[ 38.2  75.6  67.6 -36.8  32.3] value 32.3
[ 70.7 -41.6 -37.5 -38.2  54.4  41.6  69.2] value 69.2
[ 68.4  -4.9  66.2 -64.3] value -64.3
[-47.8 -25.8   5.2 -71.3   3.6] value 3.6
[ 46.1  69.4 -32.0 -49.5] value -49.5
[ 80.2  40.5 -21.0  54.5  21.0  30.7] value 30.7
---
array([ 73.8, -66.9,  -0.8,  17.9]) out 17.9
array([-76.9,   8.5, -36.6, -19.4, -81.3]) out -81.3
array([-77.9,  41.4, -21.1, -73.2]) out -73.2
array([ 33.6, -26.6, -18.2,  75.8, -35.2, -67.8]) out -67.8
array([ 63.7, -56.4,  24.3, -80.6]) out -80.6
array([ 77.3, -10.0,  40.4,  67.7]) out 67.7
array([-58.1, -62.6, -56.5, -42.4, -23.3,  22.8]) out 22.8
array([-38.0, -48.9, -31.6, -17.7,  37.6,  80.6]) out 80.6
---
[[16, 73, 43, 85], [80, 13, 68, 26], [9, 39, 37, 48]] 37
[[132, 117, 109, 123, 212], [165, 99, 103, 125, 21], [110, 145, 122, 119, 187]] 119
[[827, 602, 333, 85, 551, 825, 455], [739, 225, 397, 595, 736, 747, 679], [542, 412, 604, 242, 508, 453, 434]] 453
[[856, 701, 459, 699, 349, 257, 843], [744, 783, 308, 332, 243, 400, 669], [394, 650, 454, 497, 551, 679, 568]] 679
[[683, 274, 333, 632, 902, 312], [798, 597, 403, 148, 597, 895], [392, 487, 973, 198, 602, 700]] 602
[[136, -291, -432, -324, 734, -167], [-231, 340, 297, 247, -272, -515], [153, -307, -330, -346, -462, 626]] -462
[[-589, 572, -301, -718, -701, -742], [-700, -707, -711, -119, 445, -634], [-369, -709, -719, -696, -524, 580]] -524
---
[[-33.2   8.6 -33.0 -63.6 -28.6  45.7]
 [ 75.2  52.3  52.8  21.1  70.9 -51.9]] Answer: 52.3

[[ 73.7  19.8 -21.3 -33.6  -3.1 -10.1 -13.1]
 [-35.4  17.0   7.3   9.5  11.5   4.3 -33.4]
 [-10.8  -9.1  64.7 -12.6  12.2   1.9  12.9]] Answer: 17.0

[[-42.3 -43.6   2.1 -42.9  43.6 -45.4   1.6]
 [-58.7 -54.5  -4.7 -56.2  64.4 -54.2  -4.0]
 [-65.1 -61.9   0.7 -63.8  60.7 -61.8   0.3]] Answer: -54.5

[[-39.9 -41.3  38.9 -51.3 -48.4]
 [-61.5 -64.6  68.5 -80.2 -75.8]
 [ 37.1  38.9 -40.3  49.6  47.5]] Answer: -64.6

[[ 27.7 -79.9 -25.7  63.6 -13.1]
 [-34.3  -4.6  43.2 -14.0 -10.1]] Answer: -4.6

[[-42.8 -64.4 -50.8  -5.8]
 [ 52.3 -12.2  -0.4 -46.1]] Answer: -12.2

[[ -1.0   9.7   3.6  11.6  62.7]
 [ 10.3 -31.2 -23.5  31.8  35.0]] Answer: -31.2

[[ 0.4 76.9 64.9 56.8  1.2]
 [-6.2 62.5 56.6 51.4 -6.2]
 [ 3.4 70.4 61.8 53.3  3.0]] Answer: 62.5

[[ -8.2  -2.0  34.6 -22.8  16.8]
 [ -1.7  -7.2  73.0  16.9  63.0]
 [ 10.7  23.4 -76.0  56.8   5.3]] Answer: -7.2

[[-26.1 -11.4 -15.9  80.2 -16.8]
 [-22.6 -13.2 -27.6  26.2 -37.7]] Answer: -13.2
---
-1.0,32.2,-9.8,73.3,28.4,8.7,13.3 value 28.4

-49.5,-32.6,-17.7,16.5,42.1,19.2
-54.5,-7.3,-59.6,-60.3,17.6,-17.7
value -60.3

5.5,-47.8,-4.7,71.3,15.3,5.6
-14.3,-65.9,13.6,62.1,-16.4,13.0
value 62.1

-22.2,-18.1,65.0,79.0,-1.5 value 65.0

-83.0,13.0,73.5,41.3,-34.9 value 73.5

11.4,-55.4,-38.3,64.5,-1.7,56.5
42.2,38.9,6.2,4.1,53.7,20.7
12.4,36.0,8.8,2.2,50.9,-3.3
value 2.2

44.9,55.4,-31.5,-73.8
17.8,12.8,62.0,33.6
value 12.8

-40.8,10.1,2.9,23.2,12.2,-22.1
-82.4,41.6,22.8,38.7,46.7,-9.9
value 38.7

-54.6,28.4,-72.3,22.0,42.8 value -72.3
